A small network was trained on invented records. Each row is its activation on one of them, seen along a few directions.
After each row come some of the record's fields: C, P, S, D, W, N, F, E.
Not every record has every field; a missing one is left out.
The largest differences between rows may come from other fields.
(in the rows, 500 means zero)
Strong random noise was added to every row along 16 fixed directions; ignore it. To show where, here is one row again and again, with new noise each time:
[361, 461, 590, 316, 426, 452, 361, 564, 370, 293, 448, 705, 623, 523, 298,
 605, 399, 224, 556, 510, 487, 574, 557, 808, 836, 463, 397, 446, 667, 564,
 616, 564, 597, 576, 632, 446]
[566, 515, 549, 441, 329, 640, 487, 661, 711, 228, 548, 373, 597, 407, 633,
 538, 327, 352, 507, 586, 328, 494, 533, 430, 409, 517, 431, 465, 351, 516,
 550, 302, 285, 399, 526, 673]
[583, 496, 386, 393, 485, 367, 546, 615, 402, 497, 418, 576, 432, 454, 344,
 630, 556, 374, 646, 427, 611, 429, 295, 424, 547, 555, 436, 355, 482, 552,
 393, 529, 724, 482, 471, 321]
[758, 382, 639, 533, 523, 448, 444, 405, 426, 752, 450, 438, 486, 672, 690,
 248, 647, 380, 439, 493, 564, 601, 602, 724, 511, 524, 516, 543, 398, 474,
 424, 668, 433, 401, 420, 404]
[392, 509, 569, 405, 602, 490, 561, 629, 575, 447, 623, 635, 523, 519, 429,
 326, 527, 551, 619, 390, 485, 582, 389, 375, 572, 503, 492, 375, 610, 572,
 513, 644, 531, 584, 585, 414]
[438, 503, 592, 633, 436, 558, 450, 576, 530, 538, 435, 342, 559, 551, 243,
 347, 522, 404, 503, 615, 475, 686, 473, 575, 568, 554, 515, 350, 385, 624,
 460, 578, 730, 418, 383, 360]
[681, 605, 658, 456, 434, 523, 528, 524, 566, 271, 461, 690, 556, 472, 432,
 622, 436, 519, 547, 549, 296, 382, 594, 535, 438, 559, 554, 402, 637, 365,
 380, 445, 486, 361, 619, 432]
[593, 458, 515, 440, 466, 371, 455, 534, 490, 576, 495, 507, 505, 472, 616,
 344, 627, 458, 541, 461, 468, 757, 576, 531, 577, 348, 365, 671, 517, 528,
 592, 314, 497, 493, 451, 534]
[460, 390, 608, 574, 382, 683, 438, 389, 509, 541, 453, 284, 519, 507, 415,
 582, 375, 318, 489, 683, 577, 599, 470, 775, 574, 572, 443, 551, 453, 471,
 639, 348, 515, 384, 527, 644]
[642, 490, 602, 462, 468, 620, 589, 650, 442, 585, 469, 556, 567, 646, 496,
 455, 559, 545, 522, 507, 363, 306, 486, 405, 339, 771, 698, 497, 586, 394,
 251, 506, 462, 265, 545, 321]
[523, 619, 416, 511, 536, 460, 315, 471, 533, 395, 454, 530, 630, 560, 664,
 594, 551, 444, 393, 498, 463, 458, 757, 508, 602, 360, 480, 493, 351, 511,
 427, 634, 534, 641, 441, 504]
[470, 462, 608, 673, 391, 527, 407, 492, 354, 568, 349, 383, 610, 523, 256,
 471, 418, 328, 569, 598, 512, 501, 433, 851, 538, 649, 604, 442, 606, 526,
 504, 493, 627, 303, 464, 311]
[572, 522, 349, 483, 519, 520, 463, 291, 544, 523, 591, 539, 599, 461, 424,
 456, 383, 477, 361, 467, 453, 533, 523, 436, 523, 524, 437, 505, 440, 327,
 444, 334, 611, 501, 477, 576]
[566, 392, 483, 617, 670, 413, 570, 409, 524, 433, 547, 614, 245, 269, 599,
 477, 518, 711, 464, 371, 457, 602, 523, 556, 164, 352, 425, 507, 646, 568,
 505, 668, 166, 541, 546, 612]
[413, 609, 383, 615, 623, 355, 519, 299, 415, 564, 610, 506, 524, 365, 402,
 629, 398, 470, 309, 504, 462, 354, 456, 577, 414, 468, 689, 403, 543, 534,
 524, 508, 569, 648, 598, 585]
[452, 584, 550, 399, 494, 605, 355, 674, 519, 301, 420, 465, 618, 416, 554,
 537, 517, 455, 646, 482, 411, 655, 455, 489, 504, 358, 496, 507, 607, 520,
 536, 302, 524, 532, 584, 375]
[722, 449, 423, 476, 531, 313, 632, 448, 316, 752, 421, 435, 181, 500, 393,
 670, 671, 408, 343, 529, 588, 510, 431, 433, 388, 486, 507, 383, 277, 604,
 343, 562, 750, 501, 423, 461]
[644, 612, 527, 674, 609, 455, 494, 378, 660, 552, 495, 542, 573, 549, 655,
 559, 725, 601, 475, 625, 549, 347, 658, 538, 471, 503, 578, 488, 390, 459,
 328, 775, 490, 543, 461, 533]

[532, 517, 640, 549, 563, 549, 534, 443, 625, 477, 533, 485, 365, 598, 601,
 444, 510, 661, 500, 474, 513, 550, 599, 405, 488, 409, 452, 418, 418, 495,
 545, 667, 456, 556, 497, 527]
C is c2, P is p4, S is s2, D is d1, W is w2, N is n2, E is e1
[291, 388, 323, 362, 482, 786, 417, 677, 518, 417, 468, 401, 513, 535, 661,
 647, 500, 577, 532, 470, 563, 527, 512, 275, 493, 494, 348, 725, 438, 494,
 537, 367, 353, 558, 483, 627]
C is c2, P is p4, S is s3, D is d1, W is w2, N is n2, E is e2
[481, 366, 450, 506, 519, 821, 569, 520, 651, 458, 547, 435, 526, 452, 517,
 470, 467, 581, 488, 580, 541, 424, 374, 426, 289, 744, 499, 531, 468, 402,
 352, 542, 270, 361, 510, 606]
C is c1, P is p4, S is s2, D is d1, W is w2, N is n1, F is f2, E is e2
[533, 617, 467, 362, 448, 567, 482, 506, 528, 449, 482, 461, 593, 549, 545,
 781, 473, 369, 569, 566, 559, 312, 419, 390, 625, 531, 526, 468, 408, 396,
 495, 318, 675, 551, 597, 516]
C is c2, P is p4, S is s2, D is d2, W is w1, N is n1, F is f2, E is e2
[466, 496, 651, 351, 618, 593, 581, 665, 585, 572, 605, 540, 529, 680, 640,
 321, 723, 588, 521, 517, 503, 530, 467, 329, 546, 508, 598, 476, 448, 554,
 438, 719, 443, 626, 580, 425]
C is c2, P is p4, S is s1, D is d1, E is e2
[427, 466, 395, 660, 559, 477, 502, 365, 610, 508, 465, 456, 453, 292, 487,
 559, 619, 616, 557, 623, 691, 599, 455, 645, 481, 432, 377, 630, 535, 530,
 568, 521, 447, 537, 424, 682]
C is c1, P is p4, S is s2, D is d1, N is n2, E is e2
[613, 436, 243, 543, 677, 372, 435, 507, 429, 570, 516, 513, 563, 367, 613,
 298, 594, 454, 513, 281, 560, 473, 293, 460, 257, 472, 527, 415, 449, 554,
 302, 711, 367, 585, 405, 281]
C is c2, P is p4, S is s3, D is d2, N is n1, F is f2, E is e1
[501, 620, 477, 689, 514, 294, 474, 421, 598, 481, 507, 474, 511, 346, 542,
 538, 690, 586, 365, 662, 382, 621, 702, 557, 459, 235, 509, 593, 393, 632,
 562, 490, 486, 667, 430, 652]
C is c2, P is p2, S is s1, D is d2, W is w1, E is e2
[438, 569, 526, 476, 424, 528, 462, 607, 479, 439, 476, 336, 491, 515, 662,
 589, 378, 386, 472, 513, 507, 392, 530, 523, 494, 497, 596, 453, 434, 589,
 584, 464, 420, 483, 501, 563]
C is c1, P is p4, S is s2, D is d1, N is n1, F is f2, E is e2
[437, 307, 421, 471, 562, 573, 498, 517, 386, 585, 457, 608, 317, 585, 548,
 619, 657, 604, 330, 488, 504, 558, 732, 489, 427, 505, 387, 694, 494, 557,
 382, 704, 351, 524, 470, 647]
C is c1, P is p4, S is s2, D is d2, W is w1, N is n1, F is f1, E is e2
[342, 524, 197, 621, 621, 416, 306, 523, 410, 511, 403, 433, 714, 289, 533,
 449, 649, 510, 595, 445, 622, 525, 323, 602, 435, 375, 532, 610, 567, 583,
 479, 518, 467, 667, 396, 321]
C is c2, P is p4, E is e2
[522, 554, 511, 447, 386, 408, 555, 521, 402, 610, 551, 414, 493, 542, 389,
 446, 411, 401, 330, 526, 336, 570, 549, 406, 533, 500, 576, 504, 422, 527,
 554, 223, 675, 449, 479, 535]
C is c2, P is p2, S is s3, D is d1, N is n1, F is f2, E is e1
[582, 491, 440, 330, 478, 411, 500, 520, 542, 417, 556, 468, 416, 409, 363,
 395, 502, 340, 356, 484, 407, 819, 451, 336, 545, 302, 325, 340, 237, 606,
 510, 397, 684, 645, 449, 509]
C is c2, P is p4, S is s2, D is d2, W is w1, N is n2, E is e1
[693, 701, 602, 417, 510, 448, 415, 295, 489, 528, 550, 433, 678, 483, 514,
 384, 328, 277, 502, 459, 469, 505, 348, 624, 594, 469, 677, 314, 541, 307,
 537, 225, 731, 481, 619, 340]
C is c1, P is p2, S is s2, D is d1, W is w2, N is n1, F is f1, E is e2
[460, 527, 644, 521, 451, 422, 558, 545, 585, 333, 586, 475, 398, 502, 534,
 492, 305, 450, 495, 458, 430, 443, 523, 505, 501, 414, 490, 290, 420, 631,
 673, 657, 361, 578, 549, 569]
C is c2, P is p4, S is s3, D is d2, W is w1, E is e2
[310, 402, 518, 521, 593, 615, 449, 550, 437, 491, 436, 572, 364, 606, 544,
 540, 488, 685, 646, 337, 635, 533, 557, 480, 550, 492, 393, 571, 680, 520,
 562, 688, 434, 515, 510, 461]
C is c2, P is p2, S is s2, D is d1, W is w2, N is n1, F is f1, E is e1
[455, 444, 478, 567, 577, 539, 554, 599, 417, 568, 486, 428, 413, 443, 421,
 481, 552, 558, 497, 462, 470, 505, 343, 436, 263, 544, 613, 430, 539, 604,
 408, 570, 469, 477, 514, 378]
C is c2, P is p4, S is s3, D is d1, W is w2, N is n1, F is f1, E is e1
[540, 417, 441, 543, 466, 692, 467, 430, 522, 475, 452, 483, 553, 521, 601,
 480, 369, 628, 593, 434, 561, 348, 454, 503, 390, 651, 471, 610, 588, 281,
 471, 425, 303, 338, 466, 467]
C is c1, P is p4, S is s3, D is d1, W is w2, E is e2
[625, 381, 431, 488, 527, 404, 369, 588, 457, 505, 382, 598, 697, 454, 628,
 415, 732, 289, 685, 508, 660, 470, 427, 807, 560, 560, 433, 586, 546, 545,
 368, 737, 348, 468, 448, 345]
C is c2, P is p4, S is s3, D is d1, W is w2, N is n1, F is f1, E is e2
[447, 417, 473, 753, 368, 500, 492, 443, 514, 492, 436, 474, 468, 460, 330,
 428, 362, 634, 509, 500, 428, 559, 636, 582, 436, 573, 379, 608, 581, 480,
 554, 438, 442, 289, 334, 561]
C is c2, P is p2, S is s2, D is d1, W is w2, N is n1, F is f2, E is e1
[574, 544, 597, 436, 501, 581, 493, 380, 666, 366, 556, 486, 536, 464, 433,
 492, 473, 397, 391, 652, 475, 608, 508, 570, 569, 442, 455, 352, 343, 461,
 486, 548, 547, 581, 551, 590]
C is c1, P is p4, S is s2, D is d2, E is e2
[305, 673, 652, 409, 470, 433, 466, 514, 420, 459, 610, 545, 620, 677, 503,
 510, 341, 456, 352, 488, 316, 394, 677, 488, 717, 419, 694, 440, 553, 531,
 688, 463, 580, 667, 647, 512]
C is c2, P is p4, S is s2, D is d1, W is w2, E is e2
[442, 585, 589, 534, 493, 500, 530, 529, 598, 413, 488, 596, 432, 559, 426,
 483, 516, 756, 647, 436, 441, 596, 583, 310, 577, 388, 394, 502, 602, 452,
 572, 454, 617, 513, 484, 446]
C is c2, P is p4, S is s2, D is d2, W is w1, E is e1
[536, 470, 805, 455, 505, 555, 636, 470, 672, 492, 644, 680, 491, 702, 504,
 340, 524, 578, 511, 569, 451, 485, 645, 536, 647, 611, 494, 445, 555, 445,
 515, 749, 409, 454, 606, 598]
C is c1, P is p4, S is s2, D is d1, W is w2, N is n1, F is f2, E is e1
[687, 558, 646, 320, 556, 406, 549, 559, 579, 391, 565, 657, 558, 467, 561,
 407, 601, 387, 563, 499, 442, 520, 415, 520, 530, 452, 540, 350, 517, 498,
 432, 587, 478, 565, 633, 398]
C is c2, P is p2, S is s3, D is d1, W is w2, N is n1, F is f2, E is e1
[689, 456, 592, 554, 452, 324, 543, 477, 497, 595, 499, 442, 430, 474, 581,
 353, 556, 401, 512, 500, 489, 566, 479, 614, 443, 440, 484, 469, 418, 568,
 548, 523, 422, 456, 451, 481]
C is c2, P is p4, S is s2, D is d2, W is w1, N is n2, E is e2
[647, 524, 391, 627, 584, 481, 491, 351, 443, 616, 458, 405, 521, 390, 599,
 517, 579, 552, 384, 550, 514, 374, 425, 573, 237, 510, 675, 526, 451, 426,
 365, 488, 405, 492, 467, 441]
C is c1, P is p4, S is s1, D is d1, W is w2, E is e2
[539, 456, 306, 317, 505, 382, 472, 610, 443, 436, 520, 563, 490, 391, 653,
 532, 547, 413, 493, 380, 501, 534, 465, 392, 478, 384, 384, 584, 465, 559,
 502, 404, 396, 596, 485, 542]
C is c1, P is p4, S is s3, D is d1, N is n1, F is f2, E is e1
[428, 351, 426, 437, 277, 572, 602, 646, 456, 636, 469, 422, 494, 615, 306,
 478, 483, 464, 557, 568, 536, 505, 432, 357, 625, 719, 359, 654, 421, 481,
 534, 277, 617, 309, 369, 545]
C is c2, P is p4, S is s2, D is d1, W is w2, E is e2
[666, 519, 466, 581, 541, 413, 465, 426, 638, 540, 472, 381, 577, 315, 574,
 486, 729, 364, 556, 668, 612, 626, 371, 652, 464, 400, 457, 509, 354, 548,
 462, 477, 526, 549, 460, 539]
C is c2, P is p4, S is s3, D is d1, W is w2, N is n1, F is f1, E is e2
[474, 501, 479, 583, 493, 469, 554, 458, 402, 574, 482, 520, 536, 462, 289,
 407, 421, 581, 560, 454, 480, 438, 341, 523, 430, 619, 592, 467, 666, 430,
 488, 413, 579, 392, 491, 336]
C is c2, P is p4, S is s2, D is d1, W is w2, E is e1
[473, 410, 366, 286, 523, 610, 577, 480, 531, 493, 606, 532, 507, 368, 417,
 617, 511, 336, 397, 601, 565, 542, 337, 476, 508, 606, 440, 543, 461, 474,
 431, 375, 501, 539, 607, 718]
C is c1, P is p2, S is s2, D is d2, N is n1, F is f1, E is e2
[556, 356, 463, 319, 502, 675, 499, 679, 555, 380, 518, 624, 527, 568, 408,
 215, 413, 458, 606, 313, 514, 593, 370, 360, 493, 698, 360, 347, 510, 447,
 297, 678, 450, 350, 431, 296]
C is c1, P is p2, S is s3, D is d1, N is n1, F is f1, E is e2
[387, 542, 405, 709, 561, 527, 400, 362, 528, 718, 584, 370, 754, 602, 581,
 115, 470, 628, 425, 441, 509, 486, 537, 499, 518, 567, 640, 604, 485, 411,
 521, 510, 475, 497, 350, 421]
C is c1, P is p4, S is s3, D is d1, W is w2, E is e2
[405, 472, 602, 556, 668, 609, 483, 376, 379, 758, 571, 550, 603, 655, 491,
 321, 562, 608, 457, 459, 500, 480, 490, 618, 486, 625, 725, 582, 738, 393,
 450, 588, 497, 488, 628, 392]
C is c2, P is p4, S is s2, D is d1, W is w2, N is n1, F is f1, E is e2
[601, 637, 520, 452, 487, 447, 605, 656, 526, 690, 510, 457, 607, 570, 544,
 417, 791, 565, 475, 632, 404, 484, 500, 276, 481, 559, 685, 599, 424, 504,
 343, 340, 670, 458, 461, 426]
C is c2, P is p2, S is s3, D is d1, N is n2, E is e2
[416, 615, 746, 514, 473, 688, 488, 528, 625, 346, 526, 341, 490, 467, 347,
 390, 320, 473, 506, 572, 392, 689, 414, 519, 480, 476, 611, 249, 526, 527,
 583, 401, 621, 444, 589, 442]
C is c1, P is p4, S is s2, D is d1, W is w1, N is n1, F is f1, E is e2
[408, 511, 375, 681, 475, 338, 552, 496, 479, 629, 512, 529, 510, 495, 494,
 447, 484, 661, 665, 383, 590, 345, 462, 440, 517, 569, 488, 599, 628, 499,
 582, 490, 502, 431, 383, 479]
C is c1, P is p4, S is s3, D is d1, W is w2, N is n1, F is f2, E is e2
[487, 445, 467, 299, 473, 540, 517, 537, 451, 560, 562, 613, 492, 663, 529,
 326, 419, 518, 430, 358, 499, 553, 607, 355, 658, 597, 418, 570, 524, 411,
 480, 461, 537, 437, 451, 522]
C is c1, P is p2, S is s2, D is d1, N is n1, F is f2, E is e2
[549, 474, 399, 366, 669, 638, 325, 383, 619, 190, 588, 531, 569, 357, 818,
 529, 376, 404, 348, 413, 488, 521, 543, 569, 369, 294, 421, 408, 374, 467,
 486, 688, 125, 758, 617, 618]
C is c2, P is p4, S is s3, D is d1, N is n2, E is e1

Which values does each new row have?
[437, 469, 415, 647, 433, 354, 490, 433, 526, 598, 537, 465, 660, 443, 558,
 489, 561, 422, 492, 636, 571, 401, 555, 710, 596, 536, 492, 689, 479, 556,
 616, 499, 381, 513, 435, 682]
C is c2, P is p4, S is s3, D is d1, W is w2, N is n2, E is e2
[631, 556, 546, 623, 453, 550, 290, 361, 610, 445, 335, 334, 640, 498, 683,
 458, 536, 423, 618, 599, 666, 565, 556, 768, 615, 399, 417, 535, 396, 403,
 548, 506, 493, 463, 372, 438]
C is c1, P is p4, S is s2, D is d1, E is e2
[391, 491, 723, 534, 406, 833, 554, 620, 397, 509, 487, 421, 468, 786, 376,
 482, 260, 656, 370, 489, 231, 345, 631, 355, 334, 748, 742, 428, 587, 408,
 416, 483, 454, 270, 571, 378]
C is c2, P is p4, S is s2, D is d1, W is w2, N is n2, E is e1
[625, 592, 613, 658, 426, 299, 637, 348, 534, 461, 525, 489, 347, 341, 285,
 570, 307, 453, 504, 542, 448, 454, 428, 629, 429, 507, 540, 279, 548, 521,
 594, 425, 613, 386, 529, 554]
C is c2, P is p2, S is s2, D is d1, W is w2, N is n1, F is f1, E is e2
[682, 450, 548, 394, 536, 560, 507, 468, 670, 197, 497, 574, 425, 235, 431,
 519, 462, 439, 654, 483, 489, 684, 259, 532, 353, 365, 307, 309, 512, 450,
 481, 462, 404, 533, 610, 452]
C is c2, P is p4, S is s2, D is d2, W is w1, N is n2, E is e1
[392, 478, 278, 459, 466, 390, 472, 505, 483, 518, 620, 478, 585, 358, 353,
 288, 394, 419, 381, 405, 396, 716, 446, 384, 533, 434, 398, 540, 455, 564,
 579, 265, 579, 559, 411, 564]
C is c2, P is p2, S is s2, D is d1, W is w2, N is n1, F is f2, E is e2
[429, 398, 476, 318, 373, 529, 486, 699, 362, 554, 401, 376, 421, 589, 588,
 603, 502, 378, 653, 453, 639, 507, 382, 439, 634, 494, 390, 614, 462, 560,
 656, 322, 523, 486, 485, 467]
C is c2, P is p4, S is s2, D is d1, W is w2, E is e2
[634, 443, 595, 443, 467, 417, 641, 442, 614, 461, 611, 465, 370, 303, 501,
 518, 451, 353, 494, 583, 495, 603, 360, 588, 426, 462, 425, 437, 460, 551,
 621, 369, 397, 485, 611, 721]
C is c2, P is p2, S is s2, D is d1, W is w2, N is n1, F is f1, E is e2
[374, 357, 449, 428, 478, 676, 437, 522, 292, 529, 413, 521, 467, 583, 436,
 554, 387, 541, 457, 417, 505, 495, 532, 539, 482, 607, 480, 644, 651, 424,
 494, 428, 440, 412, 516, 455]
C is c2, P is p2, S is s2, D is d1, W is w2, N is n2, E is e1
[372, 501, 469, 178, 470, 483, 453, 777, 411, 424, 480, 632, 587, 590, 548,
 544, 608, 348, 536, 474, 526, 541, 551, 426, 770, 494, 445, 580, 529, 609,
 499, 505, 574, 600, 544, 483]
C is c1, P is p2, S is s2, D is d1, N is n1, F is f2, E is e2
[612, 523, 404, 423, 626, 445, 467, 489, 356, 595, 436, 437, 379, 432, 681,
 640, 644, 464, 379, 460, 533, 517, 490, 458, 340, 376, 582, 530, 434, 551,
 399, 466, 507, 599, 530, 482]
C is c2, P is p2, S is s2, D is d1, W is w2, N is n1, F is f1, E is e1
[429, 649, 527, 581, 608, 526, 407, 400, 550, 604, 540, 341, 567, 592, 596,
 371, 421, 522, 594, 379, 626, 517, 410, 432, 609, 437, 590, 373, 474, 461,
 596, 500, 692, 586, 491, 377]
C is c2, P is p2, S is s2, D is d1, W is w2, N is n1, F is f1, E is e2
[288, 415, 353, 455, 751, 507, 397, 249, 294, 619, 566, 603, 414, 482, 528,
 578, 504, 592, 290, 372, 599, 584, 555, 605, 520, 337, 507, 617, 642, 485,
 577, 605, 468, 780, 617, 589]
C is c1, P is p4, S is s3, D is d1, W is w2, N is n1, F is f2, E is e1
[542, 352, 508, 510, 456, 497, 411, 429, 550, 480, 464, 555, 555, 437, 598,
 374, 588, 491, 544, 547, 541, 723, 618, 735, 583, 408, 281, 759, 563, 459,
 596, 454, 296, 475, 442, 629]
C is c2, P is p2, S is s3, D is d2, E is e2
[508, 504, 493, 566, 457, 519, 288, 562, 418, 422, 287, 450, 569, 518, 577,
 510, 553, 490, 649, 453, 543, 570, 557, 640, 541, 377, 445, 567, 537, 502,
 512, 508, 497, 489, 402, 281]
C is c2, P is p2, S is s1, D is d2, W is w1, E is e2
[526, 473, 676, 551, 538, 571, 606, 541, 551, 518, 478, 399, 314, 494, 452,
 579, 624, 502, 406, 683, 505, 550, 496, 567, 369, 507, 581, 367, 388, 646,
 432, 720, 471, 503, 540, 563]
C is c1, P is p4, S is s2, D is d1, N is n1, F is f2, E is e2
[479, 435, 503, 625, 374, 549, 476, 549, 436, 519, 447, 306, 467, 431, 366,
 464, 378, 402, 386, 566, 366, 634, 531, 582, 360, 538, 512, 509, 444, 594,
 517, 341, 489, 342, 414, 542]
C is c2, P is p2, S is s3, D is d1, N is n1, F is f1, E is e1
[432, 589, 552, 424, 482, 568, 526, 592, 606, 415, 551, 555, 692, 478, 527,
 495, 496, 519, 688, 537, 500, 395, 378, 454, 586, 585, 567, 546, 650, 417,
 550, 359, 484, 485, 618, 480]
C is c2, P is p2, S is s2, D is d1, W is w2, N is n2, E is e2
[470, 568, 282, 439, 480, 247, 417, 489, 304, 626, 502, 440, 526, 491, 611,
 635, 556, 276, 207, 515, 477, 456, 683, 527, 592, 376, 560, 585, 314, 659,
 507, 443, 600, 656, 420, 640]
C is c1, P is p4, S is s2, D is d1, N is n1, F is f1, E is e1
[581, 437, 446, 521, 466, 431, 566, 492, 458, 522, 566, 611, 630, 342, 456,
 383, 468, 470, 476, 503, 363, 427, 428, 625, 325, 654, 589, 616, 703, 428,
 432, 347, 301, 335, 551, 530]
C is c1, P is p4, S is s3, D is d1, W is w2, N is n1, F is f1, E is e2
